A small network was shown many inputs. Here are its activations along a few directions, one row for each input.
Each table varies a few parts of the input and shows all the possible inputs, shuffled.
Descriptions start from the smaller parts, as in this example, which fits no table here: one of 2 separate values, together with either a single point or one of 11 places along a line or (one of 6 places along a line, together with one of 8 places around a ring).
Shared parts are said once, and a part with two or three values counts as separate values.
In the rows, 128 means zero.

Other details of the inputs shift rows strongly along two fixed directions, in all tables alike. That doesn't count.
To show where, the next rows are all for the same input, with only those details redrawn:
[126 105 130 136 172 123 144 169 109 138  99 128 149 138]
[105 145 111 122 210 159 120 137 148 119 131 151  92 131]
[131  97 147 141 135 111 147 164  93 140  95 120 170 134]
[ 89 164 165 119  41 165 101  43 143  86 166 152  98 111]
[127  99 158 141  96 110 149 143  91 135 100 119 172 131]
[ 93 170 110 120 203 174 110 104 161 109 151 160  66 128]
[116 125 116 130 205 137 136 158 127 131 112 140 122 135]
[122 107 170 138  58 114 137 120  93 122 113 123 170 124]

Table:
r1: [142 127 120 116 164 110 150 173 133 161 114 109 162 147]
r2: [134 166  88 103 199 143 128 148 171 131 157 129  94 136]
r3: [179 100  69  90 197 143 106 119 108 167 114 164 123 164]
r4: [140 134  79 125 189 106 121 165 151 146 128 104 113 131]
r5: [139 165  74 116 196 136 118 143 174 127 151 121  92 132]
r6: [112 124 175 134  41 129 127  92 105 114 130 129 151 122]
r7: [136 120 136 133  31  78 120 123 114 153 111  91 151 116]
r8: [163  98 114 157 164 115 146 172 121 128 114 114 141 133]
r9: [ 78 213 127  79 103 181  89  43 184 104 186 145  59 113]
r10: [111 149 143 140  28 150  94  40 157  80 181 138  78  95]
r11: [153 102 167 144  45 108 148 124 103 112 131 118 164 124]
r12: [145  83 124 163 120  91 137 166 101 152  93 110 143 114]
r13: [146  96 164 142  93 107 159 143 102 133 111 120 177 130]
What is each input in this table made of? -> either a single point or (one of 2 separate values, together with one of 6 places along a line)
Which other rows does r13 become when the choice among 2 separate values takes its other values? List them by row number. -> r1
Which other rows does r6 become when the choice among 2 separate values takes its other values? List them by row number. -> r9

Table:
r14: [116 119 151 140  46 112 129 117 116 133 124  95 139 107]
r15: [121 106 170 153  57 120 129 108 102 102 115 140 148 124]
r16: [ 99 165 165  97  41 158 112  48 134 100 156 157 120 133]
r17: [120 125 163 127  59 129 128  99 102 111 118 124 173 132]
r18: [129 126  96 128 199 115 133 184 138 162  99 103 133 127]
r19: [113 122 169 108  58 118 136  97  99 137 120 137 165 134]
r20: [124 146 135 119 130 152 131 112 125 107 136 139 135 129]
r21: [172  98  66 124 199 115 118 156 112 153 100 132 128 159]
r22: [125 109 125 142 134  93 140 163 110 141 109  92 150 124]
r23: [150 101 144 134 145 127 151 151 111 137 114 119 176 136]
r24: [134 150 147 125  42 118 128 106 127 113 147 103 152 115]
r25: [119  92 142 143 140 125 141 157  94 145  96 121 152 127]
r26: [133 134 146 108 132 150 141 112 137 133 144 149 134 140]
r27: [130 148  98 146 188 131 130 154 160 111 140 136  81 120]
r28: [151 104 129 151 132 106 152 168 124 140 129  92 153 127]
r29: [153 129 128 114 126 100 152 173 119 151 117 109 160 142]
r30: [169 117  96 114 114 144 105  84 143 129 159 144 103 132]
r31: [154 106 106 162 200 108 150 189 147 140 121 119 121 127]
r32: [138  86 156 163  60  68 148 154  94 139  95  97 173 114]
r33: [124 104 138 132 140 125 138 153 100 153  92 122 166 129]
r34: [ 93 151 165 125  44 161 105  52 127  79 159 143 111 119]
r35: [138 103 151 134  61  75 142 149  94 148  99  80 198 122]
r36: [126 146 121 135 120 129 132 133 137 110 148 110 114 120]
r37: [157 127 108 117 199 113 150 187 147 165 126 115 139 146]
r38: [154 125 100 134 203 116 144 185 147 150 126 103 145 134]
r39: [101 172 114 128 185 183 105  91 171  77 167 183  44 116]
r40: [132  99 128 159 125  96 141 170 121 149  96 110 132 114]
r41: [ 93 192 124  86 106 147  96  69 175 118 173 143  74 119]
r42: [ 96 136 114 125 203 151 117 127 133 116 133 146  98 129]
r43: [ 92 183 118 122 106 157  97  74 170  86 175 129  68 116]
r44: [114 154  97 144 185 134 115 137 168 107 137 139  73 124]
r45: [148 118  93 114 121 124  97  90 118 142 132 140 110 134]
r46: [131 121 123 146 203 154 130 139 152 112 139 160  93 126]
r47: [103 127 116 141 204 141 118 135 138 116 123 162  91 124]
r48: [175 105 121 120  42 116 117  89  98 128 134 128 145 133]
r49: [118 166 124 101 114 129 117 114 153 128 144 128 114 138]
r50: [157 101 126 124  39 118 103  82  97 154 120 127 133 125]
r51: [ 92 197  99  87 171 168  95  94 194 134 165 151  44 120]
r52: [136 133  94 129 200 110 134 183 136 141 105 102 145 142]
r53: [152  72 177 151  72 110 159 146  81 130 111 104 194 130]
r54: [122 114 117 111 207 132 144 174 118 170  93 144 138 147]
r55: [126 117 168 136  56 134 139 105  95 100 134 125 154 123]
r56: [104 184 138  89 114 179 116  64 156  97 172 172  84 131]
r57: [106 118 143 147 124 144 119 116 127 122 121 156 104 112]
r58: [120 115 112 125 216 124 136 167 113 144  97 129 151 140]
The inputs of r19 and r54 match in every part but one. If r42 is changed in the same way as r19 into r54, which row does it become? -> r25
The inputs of r50 and r45 match in every part but one. If r18 is changed in the same way as r50 into r45, which row does it become? -> r35
What is each input in this table made of? -> one of 5 places along a line, together with either a single point or (one of 2 separate values, together with one of 4 places along a line)
List by row number the other rows that have the place on the line of 5 in common with r56. -> r20, r24, r27, r29, r36, r39, r48, r55
Which other rows does r17 become when the place on the line of 5 takes its other values? List them by row number. -> r20, r23, r33, r58
